[-8.8 -42.5 43.9 -35.4 32.1 -0.7]: -0.7
[-4.8 -27.5 -28.5 3.4 10.2 49.1]: 49.1
[-9.4 -27.3 -25.9 43.2]: 43.2
[55.6 -57.4 -16.3 -23.0 28.3]: 28.3
[-7.9 38.5 -47.4 57.1 -18.0 -56.1 -50.3]: -50.3
[-24.5 -11.2 -14.5 37.7 -55.2 -26.7 3.7]: 3.7
[-1.5 -16.6 -55.5 8.2]: 8.2
[-6.0 60.8 -1.7 -3.7]: -3.7
---
[34.8 8.8 13.4 -21.8 50.7] out 13.4
[29.1 12.6 -10.9 30.3 -43.5] out -10.9
[49.7 57.3 46.8 -39.4 41.0] out 46.8
[-10.1 -44.7 -28.2 7.2 4.6] out -28.2
[-43.0 -27.0 3.3 -38.8 19.6] out 3.3
[-37.5 27.5 36.9 -57.7 -14.5] out 36.9
[17.8 27.4 28.5 -8.6 59.5] out 28.5
---
35.1	30.9	-30.4	28.9	25.5	-43.1
37.3	30.4	-22.2	13.9	30.3	-33.5
result: 37.3, -43.1

45.0	41.6	-38.9	43.6 result: 45.0, -38.9

-5.6	46.0	-40.3	-37.1 result: 46.0, -40.3

0.3	-27.5	58.6	1.6	30.5	-13.3	12.8 result: 58.6, -27.5

8.0	-5.6	35.4	-59.1	6.0	26.9	55.3 result: 55.3, -59.1

15.0	0.6	-18.5	59.7	-52.2	-47.6	-33.3
35.0	6.3	10.5	53.8	-57.7	-20.3	-19.5
result: 59.7, -57.7

8.9	-18.3	14.0	-9.7	-45.1 result: 14.0, -45.1
---
2.171,0.257,0.124,-0.698,0.826,-0.249,0.751
-1.360,0.404,0.979,1.134,-1.799,-0.027,-0.129
| 0.826

-0.068,-0.050,0.132,-0.073
0.136,-0.156,-0.015,0.117
-0.210,-0.114,-0.043,-0.190
| -0.156

7.62,2.06,2.19,1.12
2.55,-20.10,14.32,6.11
| 2.06

-11.36,2.24,-7.61,14.95,6.19,-3.72,-7.63
-0.20,-1.80,-0.80,-8.40,-11.78,-4.37,-1.67
-1.22,-0.58,-3.99,-11.89,-0.63,-3.58,-15.34
| -11.78

-0.16,0.11,0.12,0.16
-0.16,0.06,0.14,0.16
-0.16,0.06,0.14,0.16
| 0.06

10.198,3.571,6.335,3.587,-9.045,2.186
-0.267,20.400,-11.936,-19.223,17.794,6.492
| 3.587

1.31,0.99,1.02,1.45,1.40,-1.51
1.40,0.94,0.53,0.61,-0.42,-1.57
1.55,0.97,0.27,0.16,-1.53,-1.79
| 0.61

-118.304,-81.479,-94.241,-67.197,147.248,96.084
-139.596,29.232,96.412,-202.676,82.356,-85.569
71.028,54.250,-100.415,-53.661,115.497,-25.853
| -202.676
---
[-44  20  50  42 -34  -8  -4] ⇒ -4
[92 48 13 29  5 57] ⇒ 57
[  2 -24 -29 -15  -1  26] ⇒ 26
[75  1 57 49] ⇒ 49
[5 7 2 3 1] ⇒ 1
[209  59 137 135] ⇒ 135
[1 2 4 8] ⇒ 8
[28 65 89  6  4 71] ⇒ 71
[7083 9003 2844 5577] ⇒ 5577
---
[5964 8851 2205 5628 6396] value 5964

[[57 66 79 69 38  6 58]
 [66 40 54 24 36  6 49]] value 54

[62 80 72 71 16 25] value 80

[2452 8276 5621 6469 8061] value 2452

[[ 73 272 415 490]
 [545 895 284 232]
 [873 273 211 358]] value 232

[1 6 8 8 2] value 1

[[-22   3 -16  -2 -20 -14 -38]
 [-20   6 -11  -1 -21 -14 -39]
 [ -2  -3 -13  -5   3  31 -48]] value -13

[[7 5 5 4 7 6 3]
 [2 6 7 5 5 6 5]] value 7

[1052 6023 6320 5761 9192 6913 8410] value 6320

[5733 3141 7800 4848 2404 5204 6840] value 7800
---
((4423, 3856, 3490, 4906, 7626, 9138), (4359, 4530, 4149, 4782, 4261, 5393), (3145, 3228, 7484, 5869, 5412, 4765)) -> 4423
((3844, 5662, 3066, 6086, 4231, 6494, 3628), (8937, 6340, 6753, 4654, 7923, 6621, 5729), (3954, 9843, 3303, 8490, 6466, 8185, 2187)) -> 3844
((-576, 455, 477, 403, -922), (-938, 163, 100, 202, -776), (476, 541, -97, 321, 862)) -> -576
((52, 56, 65, 84, 65, 30), (76, 68, 50, 64, 63, 6), (57, 67, 45, 31, 65, 88)) -> 52
((613, 788, 597, 475, 442, 872), (650, 554, 198, 410, 989, 533), (392, 529, 654, 953, 778, 579)) -> 613
((64, 92, 16, 62, 22), (68, 17, 95, 35, 11), (14, 61, 77, 74, 93)) -> 64
---
[17.2 18.0 -1.9 -27.7 56.6 8.7 -5.3]
[-60.8 -9.8 -4.0 -28.3 -38.8 9.1 17.3] -> -60.8

[-6.2 23.4 20.2 55.4 7.6 -11.1]
[34.9 23.4 4.4 -0.2 7.6 -11.1] -> 34.9

[47.8 3.6 -15.0 3.9]
[-3.4 6.5 -7.1 -7.7] -> -3.4

[42.4 47.6 -44.8 -18.1 17.4 -6.2]
[28.7 1.3 -30.4 -1.6 46.9 25.5] -> 28.7

[-53.5 -10.7 42.9 -25.3 17.5]
[-11.3 11.2 9.8 14.0 -14.6] -> -11.3

[3.8 -13.4 10.1 7.4 -55.0 28.1]
[-3.6 -9.8 9.7 -36.7 -9.0 41.3] -> -3.6

[36.4 44.3 4.0 -8.1]
[-7.5 37.3 -37.0 -23.1] -> -7.5
---
[[35 35 32 47]
 [65 75 42 33]
 [47 41 20 30]] value 65

[[ 32  23 -39  -6  33  22  21]
 [ 18  13  13  13  17   9  21]
 [ 38  24  40  28 -34  14  43]] value 33

[[164 142  65 114]
 [ 55 118 203 154]
 [215 151  89 102]] value 55

[[4417 4212 6432 4869]
 [2328 7056 4518 4255]
 [2673 5210 8418 6498]] value 2328

[ 78  85  12 226 111] value 111

[[4417 4182 1202 7853 7454]
 [1816 1884 7716 4952 6287]] value 7454
